Each row below holds a small network's activations on one input, seen along a few directions.
In each table, some parts of the input vary, and every possible input appears once, in random order.
A made-up example of a description, with smaller parts first: one of 3 separate values, together with either a single point or one of 9 places along a line or (one of 4 places along a line, together with one of 8 places around a ring).
Shared parts are said once, and a part with two or three values counts as separate values.
In the rows, 128 means zero.

Other details of the inputs vary at random and push rows far along two fixed directions, the same in every table; ignore that.
To show where, the next rows are all for the same input, with only those details redrawn:
[170  71 220 127 193 152  74  63 139 136 136 165 174 140]
[121 146  76 112 174 154  97 114 151 131  57 155 104 115]
[158  94 192 131 102  81 178 113 143 171 212  75 167 160]
[109 170  47 116  84  84 201 164 155 167 132  67  97 135]
[121 146  76 112 174 154  97 114 151 131  57 155 105 115]

Table:
row 1: [115 139  69 128 140 188  91 116 130 114  80 171  88 101]
row 2: [ 77 136  71  70 185  87  75 104  92 101  48 152 134 120]
row 3: [ 84 142  68 115 163 176 103 112 137 125  85 183 106 118]
row 4: [ 75 172  53 123  76  97 198 168 149 160 152  82  90 142]
row 5: [ 87 179  51 126  79  87 195 165 144 167 145  77  96 134]
row 6: [204  95 213 145  70  98 163 156 118 135 204  61 148 123]
row 7: [183  87 239 160 166 174  66 109 113  91 138 172 170 126]
row 8: [156 154  91 135 152 174  95 159 135  87  45 152 103 103]
row 9: [141 168  49 128  60  97 189 167 149 157 128  55  80 119]
row 10: [ 43 139  78  77 176  99  74 107  87  93  71 169 126 127]
row 11: [170  71 220 127 193 152  74  63 139 136 136 165 174 140]
row 12: [ 85 184  65 149  64 104 212 185 140 137 139  95  98 144]
row 13: [ 91  93 189  99 106  17 151 104  76 140 218  83 195 162]
row 14: [167 100 198 153  73  96 160 116 126 162 221  74 149 143]
row 15: [155  93 200 151  71 105 163 120 131 155 228  80 142 152]
row 16: [168  74 229 154 160 193  77 106 110  84 154 189 173 129]
row 17: [167  91 206 150  61 119 169 155 104 128 234  88 149 124]
row 18: [132 158  88 138 163 162 110 131 142 108  43 169 112 117]
row 19: [181  74 245 150 154 181  56 110 108  92 147 168 146 110]
row 20: [ 94 153  81 141 152 184 117 129 128 101  72 195 114 119]
row 21: [171  80 242 158 163 183  68 111 118  84 144 178 164 135]
row 22: [ 98 190  63 152  68  94 209 182 135 144 133  90 104 136]
row 23: [ 28 156  34  77  82  38 187 153  84 130 154  92 127 141]
row 24: [144 156  98 137 138 175  76 159 115  95  60 152  82  76]
Q: What do these inputs look like to the network?
A: one of 4 places along a line, together with either a single point or one of 5 places around a ring
Q: The inputs of row 1 and row 15 match in every part but the place on the line of 4. If row 23 is changed in the same way as row 1 into row 15, which row does it become?
A: row 10

Table:
row 25: [144 117 163 137 126 114 139 116 141 147 153 112 144 145]
row 26: [132 113 161 136 111 120 129 123 119 131 168 117 137 133]
row 27: [137 136 122 135 144 151 100 129 124 108  93 150 120 115]
row 28: [134 112 161 134 112 121 133 125 119 133 168 119 138 129]
row 29: [124 124 109 116 156 146 105 107 137 127  98 151 122 123]
row 30: [122 126 110 116 156 147 105 107 133 130  97 151 123 123]
row 31: [127 109 155 120 124 109 132 115 121 140 164 115 147 139]
row 32: [116 129 117 113 156 133  99 121 117 112  92 149 128 122]
row 33: [142 111 158 139 110 127 138 118 128 138 164 118 137 135]
row 34: [119 172  62 134  66 103 202 185 150 149 142  70  91 129]
row 35: [151 116 165 141 113 121 139 132 122 127 156 117 144 129]
row 36: [123 132 124 126 144 146  99 131 115 105  96 153 119 112]
row 37: [135 115 167 135 111 113 131 131 112 121 159 116 142 134]
row 38: [111 131 113 118 154 136  93 110 124 123 100 150 122 122]
row 39: [107 186  26 124  94 124 163 184 132 123  83 104  80 109]
row 40: [120 129 111 121 154 143 102 104 134 129  97 151 121 125]
row 41: [134 110 153 127 123 113 142 108 131 148 160 117 145 139]
row 42: [153 113 162 137 115 123 138 134 124 123 156 115 145 131]
row 43: [ 93 165  52 112  74  79 192 169 133 151 148  71 100 132]
row 44: [135 110 159 131 113 124 132 127 118 132 168 116 139 131]
row 45: [115 131 119 116 156 130  99 119 118 113  92 151 126 120]
row 46: [129 135 117 125 155 135 101 118 127 117  88 147 128 122]
row 47: [131 127 114 127 145 162 104 119 131 121 102 153 115 116]
row 48: [146 114 161 132 128 118 143 119 140 147 154 112 146 144]
row 49: [138 137 124 140 147 160 103 126 141 121  94 149 112 120]
row 50: [145 107 156 134 112 129 141 122 131 136 165 118 138 134]
row 51: [124 130 122 123 144 148  98 133 115 104  96 151 120 114]
row 52: [112 119 162 149 114 134 155 130 122 123 172 143 154 151]
row 53: [145 112 159 127 126 109 138 122 123 134 152 113 154 139]
row 54: [134 131 117 124 160 148 107 118 147 128  91 147 121 125]
row 55: [119 173  63 135  66 104 202 185 146 151 142  70  92 129]
row 56: [132 130 115 119 157 138 104 121 130 115  90 147 129 121]
row 57: [145 116 162 135 127 115 143 118 141 148 153 114 144 141]
row 58: [136 109 159 130 113 123 132 127 122 130 169 117 138 131]
row 59: [103 118 156 138 124 118 156 119 125 132 168 141 161 158]
row 60: [117 127 117 112 157 132  99 121 120 110  93 149 127 122]
row 61: [127 113 163 125 122  98 132 119 114 129 155 114 150 141]
row 62: [130 133 117 123 156 137 104 119 127 118  89 149 129 119]
row 63: [143 111 158 138 112 128 141 120 129 139 164 120 137 132]
row 64: [140 136 124 139 148 162 106 127 141 122  95 151 113 116]
row 65: [ 80 182  20 110 105 107 156 162 133 138  91 107  80 113]
row 66: [125 128 122 122 145 147  98 133 118 102  97 151 120 114]
Q: The inputs of row 38 and row 26 match in every part but one. If row 46 is changed in the same way as row 38 into row 26, which row does it become?
A: row 27
Q: The inputs of row 63 and row 41 match in every part but one. If row 34 is changed in the same way as row 63 into row 41, which row does it become?
A: row 54
Q: What do these inputs look like to the network?
A: one of 2 separate values, together with either a single point or (one of 4 places along a line, together with one of 5 places around a ring)
Q: Change only the place on the line of 4 in row 54. List by row number the other rows that result.
A: row 25, row 48, row 57
Q: Change only the choice among 2 separate values in row 52. List by row number the other rows that result.
A: row 59
Q: Change only the choice among 2 separate values in row 50. List by row number the other rows that result.
A: row 29
